A small network was shown many inputs. Here are its activations along a few directions, one row for each input.
Each table varies a few parts of the input and shows all the possible inputs, shuffled.
A made-up example of a description, with smaller parts first: ring(5) and (point or ring(9) or (values(2) and line(6))).
Shared parts are said once, and a part with two or three values counts as separate values.
In the rows, 128 means zero.

Other details of the inputs shift rows strongly along three fixed directions, in all tables alike. That doesn't count.

A family of inputs:
x1: [145 100 129 110 111 113 164  92 104 103 143 151]
x2: [106 141 127 116  98 106 106 137  96 105 120  96]
x3: [132  84 104 119 114 135 166  81  86 139 150 122]
x4: [168 121  98 124 163 106 173 127 159 125 128 153]
x5: [124 104 203 136 132 188 128 105 127 155 162 153]
x6: [111 142 201 132 159 160  87 172 115 123 146 106]
x7: [119 150 204 131 164 158  90 175 112 116 144 110]
x8: [127 102 121 110  99 132 152  72 109 137 126 158]
x9: [ 93 131 182 140 145 186  82 163  90 150 160  73]
x10: [125 156  78 156 130 118 106 162 170 148  96 115]
x11: [127 104 132 109  83 133 146  72 103 131 127 147]
x12: [108 138 119 122 107 107 116 137 107 106 119 101]
x13: [115 159  76 142 137 124 109 156 173 149  94 112]
x14: [161 110  93 124 140 110 166 126 169 145 136 144]
x15: [105 144 128 118 116 104 109 136  90  93 113 102]
x16: [148 115  86 147 135 125 157 109 169 157 120 159]
x17: [117 160  79 139 130 127 113 158 178 149  93 108]
x18: [102 142 114 142 103 115 102 124 103 125 101 119]
x19: [144  98 128 107 105 112 160  91 106 112 146 149]
x20: [148 107 133 111 114 110 168  90 103 102 143 149]
x21: [137 118 164 150 179 187 129 133 187 181 154 151]
x22: [109 148 130 117 119 103 111 137  88  89 112 104]
x23: [136 164  86 133 146 100 121 175 167 128 114 103]
x24: [158 116  88 144 127 121 152 112 170 161 125 157]
x25: [122 155  76 146 136 123 104 155 173 148  93 111]
x26: [142 101 212 124 152 168 138 124 117 131 173 147]
x27: [112 140 118 118 121 105 114 140 101  96 114 111]
x28: [130 101 122 119  92 135 153  71 114 130 129 152]
x29: [144 112 213 124 164 163 139 120 113 124 175 150]
x30: [153 111 216 119 154 163 138 127 114 128 174 151]
x31: [113 152 132 117 121 102 113 138  86  85 111 106]
x32: [167 119  96 125 157 108 170 127 162 129 131 151]
x33: [155 121 173 140 201 164 141 156 176 151 168 152]
x34: [168 120  98 125 151 109 173 129 164 128 132 150]
x35: [131  94 133 110 100 117 155  90  96 106 143 143]
x36: [127 149  81 136 149 105 117 174 167 132 107 103]
x37: [113 144 131 115 118 104 110 141  87  90 107 106]
x38: [146 108 211 120 152 165 135 125 117 129 179 151]
x39: [117 151 131 115 111 105 112 145  90  82 115 108]
x40: [165 114  95 123 142 109 167 127 167 141 136 146]
x41: [134 110 219 123 155 165 131 118 103 123 175 144]
x42: [165 123  95 125 163 107 171 126 160 122 132 156]
x43: [104 143 114 142  99 115 101 124 104 125 104 119]
x44: [155 116 174 140 198 164 142 155 176 158 164 148]
x45: [142 115 164 152 180 185 125 134 185 181 152 152]
x46: [135  98 122 124  99 129 145  68 109 131 127 156]
x47: [126 159  78 151 127 116 106 163 169 154  99 116]
x48: [106 138 125 115  98 108 103 140  96 102 119 101]
x49: [114 141 118 118 118 106 113 140 102  96 116 110]
x50: [130 102 132 126  84 127 144  77  97 130 128 154]
x51: [156 105  70 132 138 132 171 119 152 168 150 119]
x52: [126  99 122 121 101 131 153  70 110 130 124 157]
x53: [141  99 130 112 109 112 165  88 106 110 145 145]
x54: [151 112  86 148 139 122 153 108 166 158 119 159]
x55: [105 144 122 127  85 122  90 121 100 121 103 107]
x56: [138 165  86 133 160 101 121 177 162 113 109 113]
x57: [107 138 113 140  99 118  98 125 105 123 101 117]
x58: [130  97 122 130 102 125 149  74 103 133 125 161]
x59: [ 94 140 121 137  97 122  97 124  93 117  96 114]
x60: [127 155 126 115 115 100 119 142 101  94 118 108]
x61: [154 116  87 141 130 128 153 106 174 156 123 153]
x62: [ 93 144 191 142 139 183  74 150 126 147 136 109]
x63: [127 154  80 135 152 105 117 174 167 125 111 107]
x64: [129 155  82 136 146 106 120 177 169 125 112 106]
x65: [ 97 146 122 120  85 126  97 124 101 122 102 108]
x66: [ 99 146 123 141  87 117  97 127  95 119 104 113]
x67: [118 101 129 115  97 133 146  69  98 127 123 152]
x68: [161 112  94 127 145 111 170 127 167 136 134 146]
x69: [109 146 130 118 106 106 112 139  93  92 117 100]
x70: [122 107 210 128 124 189 116 101 117 154 164 146]
x71: [163 128 177 138 189 161 143 156 179 157 174 146]
x72: [163 120  93 125 157 109 168 126 163 126 136 153]
x73: [115 104 209 134 132 188 118 102 113 150 160 150]
x74: [172 121  98 121 148 106 170 130 164 133 134 149]
x75: [125 153  80 136 156 105 118 173 165 125 109 108]
x76: [159 111  92 126 151 110 167 124 165 137 132 147]
x77: [121 162  79 143 126 122 110 160 176 151  98 111]
x78: [126 106 131 105  84 132 145  75 100 135 129 152]
x79: [113 147 129 116 109 107 111 144  92  86 115 106]
x80: [116 144 131 113 103 104 108 144  92  97 114 102]
x81: [100 145 113 119  93 127 106 126 112 127 101 114]
x82: [ 99 142 113 123  99 127 104 120 113 124  98 111]
x83: [120 165 159 170 168 168  79 193 183 180 136 115]
x84: [136 103 137 110 112 110 157  86  91 102 142 144]
x85: [130  99 136 110 113 111 156  84  91 106 140 143]
x86: [ 90 142 121 121  96 128  98 119 100 119  95 107]
x87: [100 142 193 145 134 182  73 154 126 146 135 109]
x88: [ 98 142 122 137  87 123  99 127  97 116 100 112]
x89: [100 135 122 118 107 109 103 137  94  98 116 102]
x90: [ 99 137 206 132 142 165  80 172 109 126 147  96]
x91: [123 153  81 138 150 104 118 169 168 132 112 101]
x92: [136  86 106 119 104 137 168  84  90 138 153 120]
x93: [150 108  88 128 152 112 165 121 167 138 135 148]
x94: [161 118  94 125 143 108 168 123 169 141 141 144]
x95: [ 93 144 201 151 128 177  69 159 109 143 136 111]
x96: [127 158  78 143 127 122 104 158 175 152  97 110]
x97: [117 154 133 117 112 103 115 142  90  84 115 104]
x98: [143 117 165 161 176 179 126 140 181 183 156 158]
x99: [ 98 137 125 120 111 107 107 133  93 101 114  98]
x100: [118 102 129 108  96 133 146  71  97 131 123 154]
x101: [156 110 134 105 113 108 164  95 101 100 144 155]
x102: [143 165  90 133 154 101 126 181 163 116 105 109]
x103: [148 102 130 107 108 111 161  93 104 108 146 151]
x104: [140  93 129 110 118 112 162  89 101 111 136 149]
x105: [154 106  91 127 152 111 166 122 165 141 130 146]
x106: [ 87 147 200 138 129 184  72 154 115 142 135 106]
x107: [115 159 155 163 181 176  75 184 185 173 127 111]
x108: [104 142 126 119 110 106 107 135  93  97 116 100]
Description of these inputs: line(4) and (point or line(11) or (values(3) and line(5))).
Question: The inputs of x11 and x17 match in every part but the line(4) part. If x23 is changed in the same way as x11 into x17, which row does it become?
Answer: x69
Question: The inputs of x26 and x44 match in every part but the line(4) part. If x87 is changed in the same way as x26 into x44, which row does it become?
Answer: x45
Question: A walk changes only the line(4) part. It starts at x78 and steps to x81. List the rest of the walk in order.
Answer: x8, x100
Question: Change only the line(5) part in x68. List by row number the other rows that result.
Answer: x26, x34, x90, x102
Question: A walk changes only the line(4) part. It starts at x85 and steps to x108. List the rest of the walk in order.
Answer: x53, x94

A family of inputs:
x109: [142 129 232 132 162 180 115 144 140 141 170 153]
x110: [142  88 116  79  50  83 179  47  39  73 135 143]
x111: [117 166  53 122 105  74 111 170 126 102  90  78]
x112: [100 157  42 136 115  84 106 159 121 113  82  77]
x113: [113 176  61 123 104  73 104 160 137  96  71 101]
x114: [116 112 218 147 175 193 108 129 135 154 160 151]
x115: [ 87 160 196 125 102 136  62 156  72  93 118  98]
x116: [156 121  77 145 172 124 159 148 190 161 137 131]
x117: [140 124  66 153 118 159 140 123 211 212 126 132]
x118: [129 116 222 137 167 184 115 132 138 146 165 154]
x119: [122 108 214 151 170 188 111 126 131 155 162 154]
x120: [185  49 147  99 115 132 225  32 105 130 184 195]
x121: [170  40 141 105 123 138 219  27 105 136 180 192]
x122: [117 178  60 126 103  74 106 158 133  97  70 102]
x123: [118 172  59 113 105  74 111 175 132  97  91  76]
x124: [114 123 226 154 182 201  95 143 135 158 159 143]
x125: [158 125  81 135 171 123 161 150 194 156 138 132]
x126: [143  82 115  81  46  78 181  46  39  73 137 144]
x127: [ 79 160 196 131 108 142  55 158  71  97 115  94]
x128: [133  82 113  81  53  85 176  44  41  76 133 141]
x129: [112 167  48 124 111  80 111 163 123 105  85  78]
x130: [ 66 162 198 132 118 152  46 162  73 101 110  88]
x131: [156 125  77 143 175 128 160 145 189 161 134 132]
x132: [129 111 216 146 167 184 114 128 133 151 165 155]
x133: [ 64 174 207 140 125 161  33 176  73 105 109  81]
x134: [150 122  73 147 178 131 158 141 187 165 132 132]
x135: [140 132  75 158 117 156 130 117 218 209 107 156]
x136: [161 138  89 145 169 122 153 142 199 153 120 155]
x137: [167 141  98 132 162 114 156 150 207 145 126 155]
x138: [147 118  74 144 178 129 158 142 190 163 133 131]
x139: [129  80 112  92  56  88 171  46  37  82 132 139]
x140: [ 95 159 196 119  96 129  69 154  72  88 121 102]
Question: The inputs of x126 and x140 match in every part but one. If x139 is changed in the same way as x126 into x140, which row does it become?
Answer: x127
Question: What do these inputs look like to the network?
Answer: values(2) and (point or (values(3) and line(5)))
Question: Change only the values(2) part in x110. List by row number the other rows that result.
Answer: x109
